A small network was trained on invented records. Each row is its activation on one of them, seen along a few directions.
Records have a field called SAF. Each example row is followed by its value.
Records without SAF are marked absent.
The largest differences between rows may come from other fields.
Strong random noise was added to every row along 24 fixed directions; ignore it. To show where, here is one row again and again, with new noise each time:
[-198  333  499  -77 -478 -354 -522  234 -223 -758 -385  358  -21  202
  -86  151 -440  373 -165 -228 -195  -69 -118  -90  276  124   65 -685
 -157 -181  239 -346  190 -105  -13 -190 -117]
[ 492 -324 -185  290 -114 -106 -507   23  778  306 -110  465 -433   91
 -517 -335  -63  -33   53   69 -587  111   18   32  146   91  125 -265
   18    7 -206  -31 -625 -428   36  -83 -108]
[-302 -262   -4  -99  124  165 -171  176  216 -303  272   58 -224  270
 -110  258 -294 -219   53  135  366 -488  151  -12 -158 -516  -50  371
  112  189 -183   68 -153  391  175  168 -398]
[ 289 -225 -202  200  -25   11   25 -222  -79  -33  145 -111 -559 -426
 -175  235 -210  -90  104   49    7  219  133  -94 -224   34  -78  361
  131   40  -91  -23  358 -277 -105 -297 -131]
[ 437 -307   47 -278  250  170  201  229   52  323  152  116  325 -149
  -87 -290   36 -224   46  235 -365  371  -78  391 -275  246   58 -238
 -635 -513   47  -62   -4  233  -60  116 -151]
[ 103 -175 -373 -184   88  350 -179 -134  -29 -116 -472  100 -341 -195
 -517   26 -333 -425  466  346 -163   43  393  284 -102  188  282 -245
  381   31   95  -38   81 -325 -387 -210 -369]
[ 135  -67  121   -5  -31 -264  204 -181   80   62   13   32 -228  462
 -123 -174 -133 -649   56 -257 -305   -2 -198 -182  322 -147  249  186
   53  169 -241  186 -241   94    0    9  292]
[ 331 -166  -13 -143  408   81  113 -287 -270  311  542 -517  295  548
  598 -221  241 -413 -107  246 -477   20 -110   76   95 -160  238   84
  -61  263 -218  527 -125  117  -89   89  372]
[ 125  415 -288  633  170   58  281  -38  301 -425  -62  -23  162  260
  136  509   81  136 -437  145 -255  -85  512 -231  541   57 -543  263
  225  562   44   66   21 -442 -351 -702 -538]
[ 121  -68  211 -145  369  153  124 -180  -91  -91  198  -95  197   75
  -18  -89 -157 -500  -69  563  227 -113  317   79  121   58  -47  366
 -201 -135  -56    7 -100  194 -260   89  -48]
[ -87  -10 -148  279  205 -460 -417   65  294  -39  369  247  259  397
 -160   67  145  438 -390  476  -49 -275  -10 -281  -66   51  -52 -132
  -38  247 -270   59 -480   13  131  707  397]
[ 105 -256 -226  282  -51  327 -218   97 -457  132  322  167 -368 -747
  184 -294  388  -12 -122 -197 -395  -76 -235  -93 -124  302  312 -382
 -106   21  -64 -178   21 -209  245 -464  140]
[ 523 -155 -210   10  -26  295  -70 -324  -10  309   10 -239    3   68
 -172  -43  -63  338   76   28  397  162 -507 -430  339  305 -266  104
   -3 -206    8 -126 -110  194  312  115  117]
[-120  -29   -9 -220  -26  129   53  231 -561 -111  261 -214  -15 -106
   64   59   64   32  561  324  145  308  282  -89   32  227   26 -102
  692 -212  -12 -108  205 -149  -72  417  206]
[ 278 -274  -24   69 -223  403   -9  -32  157   19  272 -154    2  240
  192  -28  136  533 -339 -235   46   68 -457  -13   23 -131 -432 -442
 -174 -280 -164 -377 -154 -163  251 -120    9]
[ -52   76   30 -135 -125 -393  242 -319  -76  154   76  -73  317  274
  232 -193   17 -114   39   68 -307  465 -192  513  302  -90  106  345
   38  221  198  357  -82   65 -140   37 -105]
[-275  162 -282  295 -143    9  507 -318  104  100 -313  -75   48 -175
 -254   64  459  170 -136 -266  231  147  331 -130 -259  169  -57  414
   17  107  -31 -297  392 -291 -209 -338   35]
[  34 -345  114 -619  285  294 -312  249 -198 -415  175  491 -304  261
  -62  205 -410   16  191  641  272 -180  -49 -132 -268 -103  312  225
  159  -84 -152  103  225  514   -3  550 -176]
[ -41  280  -58  126  -19 -207   81  -78  283  -29  195   57  225 -360
  -92 -107  371  -60  -64 -127 -301  290 -185  162  355  156 -124 -602
  -99  195   14   53 -384 -234 -338  356  163]
[  70 -106 -271 -138  187  152  247  -19  105  630 -752 -370 -146 -281
  347   63 -227  359   60  -29   54 -101  152 -154  -95  -82  -35 -434
   38  170  113   60 -198 -474 -196 -440 -155]
[ -15   47  336   17  429  293  141 -110 -309  -24 -136  -61  682 -306
  290   62 -399   49 -111  508  518   68 -224   24 -119   46 -373  243
 -197 -306  170  373 -153  263 -151  208 -213]
[-136 -324 -615    7  -84 -292  169 -196 -234  -71  546  -68   12 -440
 -585  223   35  156   76  -66  198  181  -98  -12 -340   69   62  235
  -15  193  169   33  -30  270  149   66 -210]
[-129  -97  146  337   -8 -212 -115  122  -27  103  191  390  150 -467
   -2    5  284  554 -257  293  -70  123   33  118 -650  269 -101  130
 -337 -211 -232 -145   79 -367   42   78  -30]
[-614   93  371  188  -24 -272  533  225  376  140 -465  260    2  108
  -39  144   91 -246   71 -502  -63  311   32  369 -181 -561  141   60
 -337  -99 -438 -271  365  374    9  225    1]
[ -73  -40   65 -162 -212   98 -102  -35 -442   21  433 -610   10  -39
  202 -248  161  -36  312  381  145   16  418 -261  104 -187   -3 -120
  201   -6  -69 -118   17  -62 -206 -397   83]
[  70 -125 -193  213  425   73 -337   65  390  420 -154  114  -46 -149
 -215 -290   25 -367  114 -107  131 -108  333 -334  180   17  507  626
  -79  130  243  296  -93  774  298  212   26]

[ 197   85  -19  -99  -30  219 -427  279  692  243  -60  112  455  319
 -344 -477  234 -141  360  126  -30  116  427   43  -14  111  103  568
 -115 -206  425  303  -23  547   68   45 -502] : suz
[-468  192  212  -55  112  483 -387  270 -354 -438  -68   54  556 -456
 -247   30  121 -226  366 -273  106 -286  100  189 -341  331  213 -111
  -31 -210  326  259   92  167  104  113 -430] : lof
[  81 -118   16  322  162  217 -190 -435   45  -45 -526 -140   53 -161
 -194  182 -442  166  -16 -182  159  206   29  112  201 -149  -13 -121
  -27 -126   74   -1  -21  -40   -8 -260 -203] : lof
[-337 -313   24 -107  133  691  261 -113   74 -239  474  364   98 -198
  -23 -437  463 -305 -140  -47  326  -42  285   -5   70 -445  329  360
  187   78    3  102 -405  363 -138 -183 -198] : sime
[ 187 -214  -48  -47 -151  117  -22  151 -366 -460  763 -279  150  434
   60   10  -44   72 -228   11  -50 -177   21 -217   95   14 -207  398
   66 -182  179   65   73  161  245   15  163] : absent
[ 104   -1  360   -5   48 -177 -400 -158   31  -18  184  192  -78 -329
    3 -142  -23  206 -236   54  -35 -181   70 -226   18  -76  203   44
 -535   91  -21   96 -327  -45  -66 -451 -285] : lovi
[ 448 -237 -206 -507 -220 -397  374 -215 -127  631  362 -249  -81   38
  182 -387  112  482  -97  418  125  320 -395  -64 -221  296 -196  482
 -241 -163   64  -92   68 -162   40  316  472] : deno
[-173  157  248  -80 -136 -226  111  289  513  190  120 -224 -237 -256
 -123   15   62 -463  346 -165  157 -288  183 -276 -324 -273 -256  208
 -252  103 -226  119  -27    1 -154   75 -107] : botik
[-125 -349  406 -184 -242 -175  318 -234 -221 -445  313  120 -379   69
   30  -49  -46 -246 -489 -610    3   64  164  -68 -329 -447  504  249
 -255 -206  -67 -235  366   71 -155 -338  339] : lotez
[ 430  -18 -182  164  -29 -186 -338  283  306  -60  155   37 -168    7
 -292  -47 -345 -301  345  189 -419  397  116 -103  194 -245  -14  -26
   91   50  161  292  105  453  -35  -67 -244] : suz
[  33 -205 -266 -180  438  558  309  101 -469  -39 -238  309  458  147
 -114  226 -340 -330  170  445 -349 -219 -774  830  -12  315 -125 -406
 -144  -54 -218   97 -348   38  220  158 -639] : deno
[-135  224 -400 -316 -537 -248  494  136 -245  119    6 -194  111 -214
 -277   18   43   73  524   88  111  229 -275  -67  291  109 -235 -266
  205  111  159 -179   -6   16 -113 -152 -239] : lotez
[-414 -454  -45   41 -285  242 -234 -347 -317 -497  779  110 -363 -139
  -99 -114  435  390 -139   66  104   35  143  244  149 -348  340  136
  334   99 -327 -284 -101 -163   -3  -21  146] : absent
[ 106  213    3  110  -54  297 -415 -445  348 -260 -153 -248  103  715
    5  211  135  241  173  223    8  121  400   25   72  -14 -142  379
  692  230  -69  284  247 -496 -331   91 -168] : botik
[-115   33 -132  382  431  252  414  -16   17  379 -329  161  218 -163
 -122  297  -27  199  -43  203  391 -338 -349 -330  197   16 -431 -157
  -81  123 -510 -149 -666  -60  218  -70 -274] : lovi
[ 142 -284    4 -121  277  104  280 -126 -548   54 -465  -15  -88    6
 -173  440 -594  222  110    9  266   92 -235 -265  257  119   90 -550
  124 -314 -135 -327  -47   18  240   60  196] : sime

Here are new rows. What is SAF for each?
[   4 -284  161 -336  352  442  135 -113  148    0 -183  517 -257    4
  289  411  -20  312 -144  223  129 -184    9  573   34   29  138  176
  -39   43 -315 -213   34 -282  -54   93 -573] : lotez
[  56  -17  155 -101 -320   22   60  -71  479  -44   48  -95   81  165
   22  -90   29  192 -114 -185    1  474 -210  357   -9 -499 -313 -308
 -238 -216    3 -163  104   97 -221   38  -81] : suz
[ -53  507  352  -48 -414 -109  285  267    5    6   33  285  476  261
  315 -326  314   26  192   81 -317  380 -514   78  187  178 -483    7
  257 -166   13  251 -212 -395 -179  245   40] : lovi
[ -44 -137  368 -208 -296   42 -416 -416   98 -366  216   40  397  465
 -478  136  118  450   28 -442    6  -27 -665 -143 -353 -109  112 -500
 -246 -146 -347  193 -387  -37   39  223  -57] : botik
[ 251  -82  275 -101    2  120   69  122  160  -52 -303  297 -166  -45
 -159  209 -464   36  207    9   89  296 -311  -87  268    9 -149 -165
  -14 -335  -51 -102  -81  113  -15  138 -191] : botik
[-121 -300 -253 -605 -364 -128  344  -40 -182 -223  310  -50 -225 -143
 -117 -116   75  202 -139 -440   -3   19   59 -286 -518 -247  378   53
 -149  139  415  125  151   69 -237 -484  -52] : lof
[  19 -115 -342 -339  -84 -170  362   57 -126  -31  384  -94   20  401
  364  -77   39  211 -413 -296  -58   94 -114  140  408  -99  -19  -33
  189   97  548 -167 -197  131  220  139  176] : lovi
[ 280  -22 -268 -708  182   85  406  351  260 -327 -305  725 -338  196
  -36  191 -382  -82 -341   89   25 -333 -220    8   72  485  -20  -55
  191   -6  368 -122  -51 -187 -144  706   67] : lotez
